[127 126 125 134 110  99] -> 125
[122 104 129 118] -> 129
[130 118 115 150 148 124] -> 115
[128 101 121 135] -> 121
[100 129 113  99 116 130] -> 113
[135 145 128 131 152 116 126] -> 128
[139 105 111 110] -> 111
[117 106 148 113] -> 148
---
[[143 143 114 127 113 137 109]
 [140 125 115 114 135 126 103]
 [130 136 105 106 124 138 109]] out 105

[113 146 133 140 104] out 133

[[148 128 141 143 107]
 [148 114 141 135 119]
 [110 123 121 142 110]] out 121

[148 114 143 119 151 107] out 143

[154 101 157 110] out 157

[134 103 147 111 141 104 151] out 147

[118 110 125 154 141 139] out 125

[150 118 123 130 128] out 123

[143 109 116 122 150 110 145] out 116
---
[131 148 150 109 135 129] Out: 131
[125 130 157 154] Out: 125
[154 117 110 125] Out: 154
[113 105 144 129] Out: 113
[105 137 106 113] Out: 105
[135 101 127 130 144 118] Out: 135
[121 103 153 105 146 104] Out: 121
---
[[134 122 147 136]
 [155 112 123 132]
 [133 142 147 144]] --> 112

[[129 139 105 146]
 [105 138 142 102]] --> 139

[[111 134 105 139]
 [144 112 102 146]
 [108 140 114 141]] --> 112

[[140 135 136 140]
 [150 142 144 150]
 [135 149 134 146]] --> 142

[[111 104 102 118]
 [114 125 100 128]] --> 104

[[134 137 132 154]
 [132 135 133 147]
 [110 117 121 104]] --> 135
---
[[122 129 128 146]
 [129 128 122 149]
 [123 128 142 129]] value 122

[[118 124 115 129]
 [150 125 117 113]
 [121 144 124 137]] value 117

[[131 122 130 125]
 [138 141 124 142]
 [132 138 105 111]] value 124

[[139 123 141 125]
 [141 108 150 146]
 [122 146 118 106]] value 150

[[134 118 105 141]
 [136 115 107 139]
 [115 138 106 119]] value 107

[[119 117 106 120]
 [128 145 138 134]
 [118 111 107 120]] value 138

[[128 123 140 146]
 [133 133 150 130]
 [141 113 131 144]] value 150

[[123 105 141 113]
 [123 151 141 131]
 [123 120 138 113]] value 141

[[112 142 140 123]
 [143 139 129 118]
 [103 107 128 154]] value 129

[[130 132 127 109]
 [115 117 127 111]
 [112 111 125 102]] value 127
---
[128 128 128 152 127 151]
152, 127

[128 116 113 130 113 104]
130, 104

[129 104 153 102]
153, 102

[107 109 112 104 143]
143, 104

[138 124 105 116]
138, 105

[[130 132 117 115 136]
 [134 134 107 105 142]
 [133 122 133 119 120]]
142, 105

[132 141 110 145  98]
145, 98

[150 107 108 129 108 147]
150, 107

[128 154 141 109 102 131 129]
154, 102
---
[[133 135 141 138 146]
 [133 154 142 138 143]
 [135 135 142 136 136]] -> 138

[[140 140 128 144 131 143]
 [132 138 106 137 151 135]
 [130 133 110 134 147 134]] -> 151

[[149 117 124 128 125 133]
 [123 147 130 125 121 141]
 [108 142 132 127 128 127]] -> 121

[[124 106 135 105]
 [129 145 121 146]
 [112 118 151 132]] -> 121

[[151 129 117 117]
 [153 125 122 118]
 [110 132 128 136]] -> 122

[[115 126 129 124 106]
 [131 124 110 138 126]
 [124 123 106 147 136]] -> 138
---
[113, 142, 131, 102, 132] Out: 132
[110, 117, 127, 136, 130, 155] Out: 155
[130, 124, 102, 118, 150] Out: 150
[132, 154, 106, 143, 130, 130, 111] Out: 111
[121, 119, 158, 107, 134] Out: 134
[101, 156, 156, 110, 158, 137, 112] Out: 112
[148, 157, 153, 156, 148, 153] Out: 153
[125, 149, 112, 123, 131] Out: 131
[158, 116, 111, 141] Out: 141
[133, 122, 124, 122, 102, 120] Out: 120
---
[[112, 117, 152, 128], [118, 114, 140, 142], [99, 109, 156, 130]] -> 140
[[133, 157, 157, 123], [137, 153, 152, 133]] -> 152
[[139, 119, 140, 154], [136, 140, 116, 127], [139, 128, 136, 131]] -> 116
[[116, 112, 147, 127], [128, 124, 137, 151], [106, 99, 156, 148]] -> 137
[[121, 102, 113, 135], [109, 108, 106, 149], [124, 121, 110, 141]] -> 106
[[153, 133, 110, 112], [147, 134, 117, 122]] -> 117
[[148, 136, 154, 109], [107, 133, 117, 144], [108, 118, 111, 152]] -> 117
[[132, 140, 106, 122], [118, 104, 134, 150]] -> 134
---
[126 126 126 130 128 151 128] => 126
[106 112 124 130] => 106
[130 146 108 157 150] => 130
[127 121 122 103] => 127
[122 101 134 116] => 122
[140 129 110 137 152] => 140
---
[[149 140 107 113 140]
 [130 121 135 154 108]] -> 149, 108

[[129 127 126 119 129 107 127]
 [119 128 118 124 119 130 121]] -> 129, 121

[139 157 145 110] -> 139, 110

[[113 149 124 135 117]
 [116 119 112 136 124]] -> 113, 124

[[120 122 125 121 127 139 134]
 [145 105 110 115 115 128 143]
 [137 119 148 150 144 106 106]] -> 120, 106

[[116 105 110 110]
 [116 106 110 111]
 [136 144 143 141]] -> 116, 141
---
[137 125 136 100 123] -> 137
[118 100 113 133] -> 118
[117 100 151 152 127 136] -> 117
[139 127 155 147 131 128] -> 139
[128 130 122 105] -> 128
[111 105 124 114] -> 111
---
[142 104 138 150 144] => 150
[ 99 135 141 122 102 109 131] => 109
[102 130 123 123] => 123
[136 124 115 158 130] => 158
[103 134 142 148 127] => 148
[131 150 135 132 120] => 132
[142 109 141 151 143 122] => 143
---
[[118 122 122 127 121 142 122]
 [129 128 128 128 126 126 129]
 [106 121 130 123 132 143 117]] result: 121

[119 154 158 129 139  99] result: 129

[144 151 129 121 108 145 123] result: 108

[138 130 140 154] result: 130

[139 126 158 113 143 111] result: 113

[[124 118 144 135 130]
 [118 116 154 151 131]
 [114 108 158 147 127]] result: 144

[[104 150 132 139 151]
 [135 120 130 121 117]] result: 132

[[115 128 133 127 120]
 [118 126 133 129 122]
 [129 137 146 106 112]] result: 133
---
[[138 131 134 130 129 138 150]
 [132 130 132 134 138 132 130]
 [129 133 136 132 131 129 136]] 133

[[128 121 125 128 127 128 135]
 [133 149 139 137 130 138 104]
 [126 123 125 125 128 124 135]] 123

[[138 130 140 102 141]
 [115 125 115 156 114]
 [133 129 135 112 136]] 129

[[120 134 114 129 129 129]
 [124 131 131 119 143 120]
 [138 111 150 128 135 121]] 111

[[131 152 125 140 130 120 123]
 [124 118 128 120 129 130 129]
 [124 114 124 133 128 129 127]] 114

[[131 113 120 123 108 142 124]
 [131 112 120 122 107 143 124]
 [130 111 120 121 106 144 123]] 111

[[121 132 130 123]
 [115 132 129 144]
 [124 136 105 122]] 136

[[117 104 148 139 113]
 [140 124 124 135 125]
 [111 106 149 109 116]] 106

[[120 139 128 148 117 148 127]
 [131 115 128 110 138 105 123]
 [131 115 128 110 138 105 123]] 115

[[143 126 126 138 151]
 [122 130 121 126 128]
 [124 152 154 129 145]] 152
---
[[130 155 118 119 116 117 129]
 [134 155 126 121 125 116 136]] -> 116

[[123 123 126 111 123]
 [134 119 114 120 107]] -> 126

[[157 126 102 143]
 [145 150 146 158]] -> 126

[[112 145 138 135 153 147]
 [124 125 133 127 125 125]] -> 135

[[114 141 115 144]
 [100 146 103 151]] -> 141

[[105 121 148 144 115 106 132]
 [135 107 117 146 144 114 108]] -> 115

[[133 130 117 129]
 [142 136 112 104]] -> 130
---
[153 129 132 129 104] 153
[127 151 108 142 120] 127
[139 137 131 138 105] 139
[150 155 119 108 145] 150
[152 134 136 137 128] 152
[139 129 120 103 140] 139
[118 104 115 143 116] 118
